A small network was shown many inputs. Here are its activations along a few directions, one row for each input.
In each table, some parts of the input vary, and every possible input appears once, in random order.
Descriptions start from the smaller parts, as in this example, which fits no table here: one of 4 places along a line, together with either a single point or (one of 2 separate values, together with one of 5 places around a ring) or one of 11 places around a ring.
Shared parts are said once, and a part with two or three values counts as separate values.
In the rows, 128 means zero.

Other details of the inputs vary at random and push rows far along three fixed directions, the same in every table; ignore that.
To show where, the next rows are all for the same input, with only those details redrawn:
[ 66  79 132 147 176  82 191 140 155  72  75  89 108 162]
[130 117 111 155 113 116 193  70 176 159 136 125 149 162]
[107 103 118 143 121 119 141 123 176 123 146  99 164 161]
[124 115 117 133 108 135  98 139 171 128 169 103 181 147]
[144 130 129 122 141 121 157 103 117 138 113 138 106 116]
[159 142 126 129 130 121 192  65 120 166 112 154 101 119]
[142 133 142  91 159 127  87 170  85  95 113 130  95  82]
[ 88  92 120 157 143  98 200 106 175 114 105  99 134 172]

Table:
R1: [119 126 124 114 139 129 114 159  94 114 116 128 107 127]
R2: [158 177 114 132  85 165  77 100 138 190 180 147 163 106]
R3: [133 158 123  89 135 150  95 152  68 132 125 149  91  88]
R4: [129 143 145 113 151 122  65 172  80 100 108 132  97  85]
R5: [201 158 134 120  85 142 137  81 119 183 160 156 145 117]
R6: [112 107 147 120 172  92 175 137 107  94  72 123  84 121]
R7: [110 130 128 109 153 131 120 149 123 106 122 114 117 105]
R8: [104 120 105 138 104 139 130 124 148 149 155 118 159 164]
R9: [114 119 118 122 111 146  69 158 168 117 186  94 192 139]
R10: [ 97  97 122 142 113 120  98 189 145  97 144  92 168 176]
R11: [119 143 139 118 160 120  79 164  84  99 106 132  97  89]
R12: [166 158 133 148 109 122 152  80 111 175 122 163 104 115]
R13: [121 114 121 126 109 139  85 147 167 124 171  97 183 145]
R14: [147 143 156 145 120 185 207  50 142 139  78 218  94 126]
R15: [111 116 132 121 139 115 137 157 102 114 105 127 101 141]
R16: [171 150 139 136  96 134  71 136 102 146 153 146 133 105]
Describe the family of inputs behind these rows. -> either a single point or (one of 3 separate values, together with one of 5 places along a line)
Which other rows does R1 become when the choice among 3 separate values takes its other values? List them by row number. -> R4, R13

Table:
R17: [149 156 163  93 155 190 124 140  59  89  60 210  49  79]
R18: [169 140 149 102 141 124 112 145  59 124  95 158  71  90]
R19: [103  96 141 123 143 102  80 202 100  68 101 107 113 134]
R20: [169 150 115 101  69 179  48 146 159 160 225 120 208 119]
R21: [ 76 112 137 139 157 101 114 192  99  74 101  98 112 129]
R22: [161 180 162 120 129 188 144  78  81 151  87 237  65  70]
R23: [115 130 108 140 132 124 140 107 148 141 134 122 130 138]
R24: [ 96  99 138 144 123 111  59 199 129  84 130  91 153 142]
R25: [109 114 127 113 120 139  76 187 148  98 168  93 175 139]
R26: [146 118 150  92 156 126  78 179  98  83 111 128 115  94]
R27: [147 125 119 177  78 126 159  67 190 183 162 126 179 174]
R28: [200 147 129 111  80 165  63 123 134 169 189 145 172 113]
R29: [125 131 111 137 128 126 166  73 159 149 135 128 130 131]
R30: [108 133 114 142 144 113 156 113 117 142 104 131  99 132]
R31: [120 129 133 139 146 101 232  90 102 142  80 143  72 143]
R32: [159 171 112 116 106 146  80 127  89 173 152 154 122  97]
R33: [143 157 130  94 153 136  64 165  69 117 123 142  88  75]
R34: [ 83 116 142 124 151 115  72 208 106  69 124  90 132 120]
R35: [146 140 131  83 170 130 128 129  77 113 100 148  69  74]
R36: [174 152 146 112 109 145  49 156  83 140 146 144 124  86]
R37: [148 131 145 123 129 128  89 146 123 120 129 126 134 110]
R38: [204 182 123 116  87 155 164  60 100 209 162 181 116 108]
R39: [ 81  88 140 104 173 113 121 196 135  49 106  83 127 120]
R40: [ 84  96 118 133 171  99 194 115 142 103  85 112  95 148]
R41: [128 136 117 153 104 114 206  76 128 168 123 144 118 167]
R42: [193 159 139 119 112 136 142  64 122 171 133 165 125  91]
R43: [ 74  79 146 138 166  96 103 184 160  51 100  74 148 145]
R44: [ 97 113 104 157 128 117 172  85 181 140 135 108 149 162]
R45: [129 140 121 154 105 129 179  80 167 167 149 124 152 150]
R46: [157 120 152 109 181 102 200  95  88 110  58 159  58  96]
R47: [127 134 125 123 109 144 106 128 167 129 172 106 177 124]
R48: [ 82  90  98 160 124 113 178 103 193 134 136  96 161 190]
R49: [122 125  91 158  85 131 173  71 174 190 158 128 168 181]
R50: [ 48  89 133 176 178  66 252 112 151  86  53  95  91 176]
R51: [153 117 129 122  92 147  44 167 149 127 184 112 187 143]
R52: [118 128  96 128  80 146  59 153 152 154 186 111 194 157]
R53: [145 142 111 129 129 127 179  79 120 175 120 152 101 138]
R54: [ 74  99 118 161 125 112 160 127 206 110 146  75 183 178]
Describe the family of inputs behind these rows. -> one of 2 separate values, together with either a single point or (one of 3 separate values, together with one of 6 places along a line)
Which other rows does R20 become when the choice among 3 separate values takes its other values? List them by row number. -> R26, R40
Which other rows does R19 become when the place on the line of 6 takes its other values? List them by row number. -> R18, R26, R28, R46, R51
